Each row below holds a small network's activations on one input, seen along a few directions.
In each table, some parts of the input vary, and every possible input appears once, in random order.
A made-up example of a description, with smaller parts first: one of 5 places around a ring, together with either a single point or one of 9 places along a line or (one of 2 separate values, together with one of 6 places along a line).
Shared parts are said once, and a part with two or three values counts as separate values.
In the rows, 128 means zero.

Other details of the inputs shift rows strongly along two fixed directions, in all tables alike. That doesn't count.

A family of inputs:
x1: [183  87 175 150 149 122  99 149 119 122 155 153 116  99  97 119]
x2: [160  63 131 144  45 199 162 158 107  66 143 170 109 120 152 126]
x3: [ 83 170 113 102 143  58 123 103 156 144 114  99 168 179 136 132]
x4: [ 74 139  86 105  68 113 158 105 144 103 110 106 121 172 159 150]
x5: [ 81  79  63 116  97 114 177 110 159  98 122 127 168 163 150 110]
x6: [ 80 129  45 117 110 161 175 102 135 126 108 100 130 136 157 130]
x7: [138 122 134 132  18 185 133 140  93  69 132 135  56 130 151 156]
x8: [151 129 151 125  21 195 144 152  99  74 128 152  86 139 170 160]
x9: [131 174 134 116 240  89 106 122 156 204 118 105 172 117 105 119]
x10: [173  92 169 155 156 106  98 146 118 124 149 141 112  98  89 110]
x11: [156 147 130 150 155 159 101 136  93 146 137 114 101  90 106 122]
x12: [171 153 152 153 184 142  89 139 104 166 134 117 102  83  98 123]
x13: [171 153 147 159 156 164  93 144  73 148 143 120 125 100 116 109]
x14: [ 97 160  84 104 185 118 153 110 163 167 105 108 177 137 141 127]
x15: [ 78 171 147 102 154  63 117 103 152 159 115 132 143 151 122 138]
x16: [ 74 136  77 109 129 163 170 100 139 142 106 137 129 119 152 127]
x17: [131 122  93 138  75 224 161 136  98 102 119 131 116 118 167 131]
x18: [171 149 189 130 112 129  88 143 110 122 139 138  87 120 122 154]
x19: [183  92 182 148 147 127 104 160 117 126 152 155 129 106 103 113]
x20: [ 89  97 122 122 157  85 142 112 154 138 130 154 156 131 111 108]
x21: [ 77  75  61 118  98 108 180 105 159  97 122 119 151 156 140 115]
x22: [101 178 144 105 194  25  97 106 175 173 112  96 146 151 104 141]
x23: [176  92 174 161 130 136 105 156  94 107 153 150 141 115 107 103]
x24: [ 95 124  56 100 120 170 178 103 164 131 102 118 124 127 162 145]
x25: [163 172 201 145 139 104  74 149  97 140 140 125 132 137 111 133]
x26: [166  95 161 160 150 106  93 146 108 122 157 135 117 103  82 106]
x27: [104 157 135  94 125  91 135 120 170 141 110 118 143 160 145 150]
Description of these inputs: one of 3 separate values, together with either a single point or one of 8 places around a ring.
The inputs of x26 and x11 match in every part but the choice among 3 separate values. If x19 is changed in the same way as x26 into x11, which row does it become?
Answer: x9
List by row number the other rows that have the choice among 3 separate values in common with x18.
Answer: x3, x4, x7, x8, x15, x22, x25, x27
Change only the choice among 3 separate values in x20. List by row number the other rows that result.
Answer: x15, x16

A family of inputs:
x28: [ 65 156  99 106 156  70 133  94 164 159 112 108 150 149 118 142]
x29: [ 75 140  92 108 157  64 159 103 177 133 110  92 182 179 139 128]
x30: [175 167 168 134 161 147 100 144 104 138 128 135 105  98 125 136]
x31: [170 162 149 147 153 142  86 135  91 150 132 122  95 104  98 134]
x32: [179 113 188 156 181 131  94 153 114 157 150 142 130  91  92 112]
x33: [133 118 143 121  32 211 162 139 105  81 127 160  71 124 167 147]
x34: [ 76 136  81 104 151  56 157  93 180 132 101  97 153 159 123 135]
x35: [184 137 201 143 153 114  80 156 113 135 141 137 119 111  92 133]
x36: [125  69  97 130  42 181 146 130 118  77 129 144  82 124 161 126]
x37: [146 128 103 133  40 226 151 141  87  88 130 132  93 120 174 139]
x38: [ 87  72  48 121  43 199 211 127 131  75 109 138 129 141 184 121]
x39: [100 121 111  98 178  61 137 118 177 162 127 131 169 149 129 124]
x40: [ 59 158  86  99 141  82 148  95 170 154  98 107 181 174 143 129]
x41: [173 120 171 165 185 113  78 153  93 144 153 136 115  78  79 102]
x42: [174 121 182 155 147 121  80 141  95 136 172 137 145 118  96 114]
Describe the family of inputs behind these rows.
Answer: one of 3 separate values, together with one of 5 places along a line
The inputs of x31 and x34 match in every part but the place on the line of 5. If x30 is changed in the same way as x31 into x34, which row does it become?
Answer: x35
Change only the choice among 3 separate values in x28. List by row number the other rows that result.
Answer: x33, x40

A family of inputs:
x43: [163 150 153 153 155 156 100 142  86 149 139 123 116 100 112 123]
x44: [ 86 149  70 110 161 112 145 102 152 155 110  96 149 139 134 124]
x45: [ 96 111 100 125 153  80 144 114 154 132 123 118 173 153 125 111]
x46: [ 79 188 122  99 128  62 126 113 156 141 104  91 161 184 139 150]
x47: [166 110 166 164 137 122  94 147  91 116 155 139 129 112  98 106]
x48: [ 95 107  91 112 142  90 157 113 171 125 117 123 185 162 140 116]
x49: [107 149 124 110  20 165 144 121 107  83 120 131  96 166 181 159]
x50: [160 129 170 142 151 115  94 135 122 135 138 139  95  99 100 133]
x51: [120  77  98 126  47 181 174 139 118  73 134 152 126 140 158 124]
x52: [158 150 146 140 146 163 114 142  96 146 138 128 124 104 123 123]
x53: [ 86 112 101 116 160  75 147 112 164 136 119 118 185 157 125 110]
x54: [111 108  73 124  41 232 183 128 112  84 106 138  95 124 185 137]
x55: [168 128 180 130 153 123  98 143 128 140 140 146 109 106 106 138]
x56: [122  87 108 119  41 191 170 129 129  82 124 155  71 118 158 153]
x57: [ 99 155  89 107 174 115 144 108 160 164 110 105 170 141 139 128]
x58: [ 89 112  90 119 156  66 142 107 162 135 127 106 174 157 117 108]
x59: [166 126 186 139 145 126  96 146 118 139 141 149  96  98 102 132]
x60: [170 125 175 144 141 119  89 141 114 135 143 135  83  95  99 131]
x61: [166 132 178 133 153 119 100 145 127 141 136 148 105 103 108 132]
x62: [152 153 140 149 158 148  99 134  94 147 136 121 118 102 111 120]
Describe the family of inputs behind these rows.
Answer: either one of 2 separate values or (one of 3 separate values, together with one of 6 places along a line)
Change only the place on the line of 6 in x61. List by row number the other rows that result.
Answer: x50, x55, x56, x59, x60

A family of inputs:
x63: [132 131 152 140 107 115 121 141 111 110 129 131 146 148 135 121]
x64: [ 63 192 118  86 198  22 125  95 199 181  90  96 176 173 128 145]
x65: [ 49 186  87  92 198   6 119  77 191 182 100  71 161 173 109 138]
x66: [ 92  68  64 114  74 181 193 108 151  90 119 160 112 119 155 131]
x67: [108 111  67 124 103 160 168 121 131 106 116 112 156 146 156 120]
x68: [196 176 220 139 138 123  56 153  83 148 155 137  90 113 109 144]
x69: [144  96 121 137 144 142 132 134 140 125 133 141 123 105 116 116]
x70: [ 83  96  65 128  32 146 170 112 117  68 123 113 119 164 160 126]
x71: [205 102 211 149 121 126  80 159  95 118 169 165  91 102 101 127]
x72: [138  77 115 133 102 175 151 137 126 108 131 153 102 103 133 118]
x73: [125 140 110 120  86 197 147 127 111 123 114 129  86 111 156 144]
x74: [ 90 134  97  95  40 170 168 110 147  89 103 134  99 160 185 167]
x75: [148 183 165 138 193 120  84 126 105 180 134 125 120  95  99 131]
x76: [ 89 121  83 104 232  42 144 101 211 179 111 102 191 141 104 117]
x77: [ 99 147  73  99 108 163 166 108 150 126  99 108 117 133 163 150]
x78: [174 174 188 150 168 154  76 145  77 165 142 132  93  84 106 128]
x79: [131  81 137 126  66 145 154 137 140  83 124 159 100 128 143 138]
x80: [187 106 190 163 177 135  87 152  94 149 158 155 106  74  83 106]
x81: [151 109 170 151 167  60  78 131 121 135 153 126 109 110  74 116]
x82: [ 92  89 109 103  88 111 172 126 174  96 116 144 128 145 137 140]
x83: [ 63 152  73 106 222  48 140  96 176 185 108  89 220 162 118  97]
x84: [141 129 144 128 106 116 117 135 110 116 146 131 148 155 139 122]
x85: [195 175 190 156 166 157  67 153  80 158 144 125  90  80 101 129]
x86: [129 109 130 133  57 159 140 134 107  82 132 138 134 154 158 131]
x87: [140 152 177 143 157  79  95 151 111 138 143 123 163 143 100 115]
x88: [134  78 137 123  68 150 146 132 140  83 132 160 104 132 145 140]
x89: [ 78 186  80  92 222  59 136  93 195 196  96  77 177 150 125 141]
x90: [113  65  62 113  72 187 190 122 155  82 114 141 107 123 159 135]
x91: [186 180 230 148 138 123  62 166  83 144 145 136  89 104  93 145]
x92: [ 93 102  63 129  64 194 182 117 111  91 121 141 139 139 166 121]
x93: [173 120 136 162 123 168 117 154  85 119 145 122 134 117 125 113]
x94: [139 129 116 147 139 144 125 135 109 129 134 119 152 126 127 106]
x95: [144 127 142 154 147 147 117 137  87 139 143 130 141 115 118 103]
Describe the family of inputs behind these rows.
Answer: one of 3 separate values, together with either a single point or one of 4 places along a line or one of 6 places along a line
The inputs of x72 and x83 match in every part but the choice among 3 separate values. If x82 is changed in the same way as x72 into x83, which row does it become?
Answer: x87
List by row number the other rows that have the choice among 3 separate values in common with x85.
Answer: x64, x65, x68, x73, x74, x75, x77, x78, x89, x91
Change only the choice among 3 separate values in x78. List by row number the other rows that result.
Answer: x80, x95

A family of inputs:
x96: [123 159 125 149 154 105  87 110  94 152 130  93  97 114  93 125]
x97: [ 83 171  71  90 116 141 167 117 160 138  98 110 143 143 154 149]
x98: [111  95  76 130  76 168 161 126 130  93 123 123 150 146 158 117]
x99: [189  88 153 151 115 168 117 156 103 107 151 147  84  85 115 137]
x100: [146 110 158 138 171 114 109 142 129 149 138 147 118  95 100 115]
x101: [152 171 145 122 168 131  95 115 116 168 134 130 120 113 141 131]
x102: [117 161 166 112 191  34  94 117 155 156 125 112 161 153  97 126]
x103: [160 115 157 167 106 174 112 154  67 105 159 153 128 108 121 109]
x104: [119 158 158 117 185  36  86 121 166 160 129 109 164 151 103 128]
x105: [ 84 166  90 111 126 131 165 110 162 147  77  97 142 140 161 146]
x106: [ 87 115  73 113 131 116 167 107 148 119 111 111 178 162 142 109]
x107: [141 142 185 134 130  95  94 144 114 133 138 140 118 133 115 129]
x108: [101  96  86 129  76 168 168 127 113 100 116 135 145 148 158 114]
x109: [181  94 163 147 115 166 124 145 106 117 141 154  84  88 107 117]
x110: [ 90 128  93  96 108  84 157 110 176 113 118 111 141 175 150 151]
x111: [ 89 116 114 112  57 142 159 121 136  83 125 151 113 154 159 151]
x112: [117  98  72 130  85 157 171 129 128  91 131 116 146 148 162 124]
x113: [179  91 157 150 122 169 109 150 115 112 142 152  87  92 108 124]
x114: [122 191 151 108 215  91  97 115 143 200 128  99 155 131 108 132]
x115: [168  93 165 156 114 172 119 144 100 116 146 170  87  81 111 126]
Describe the family of inputs behind these rows.
Answer: either a single point or one of 4 places along a line or (one of 3 separate values, together with one of 5 places along a line)
Change only the choice among 3 separate values in x98. List by row number the other rows that result.
Answer: x104, x113
Change only the choice among 3 separate values in x112. List by row number the other rows that result.
Answer: x99, x110
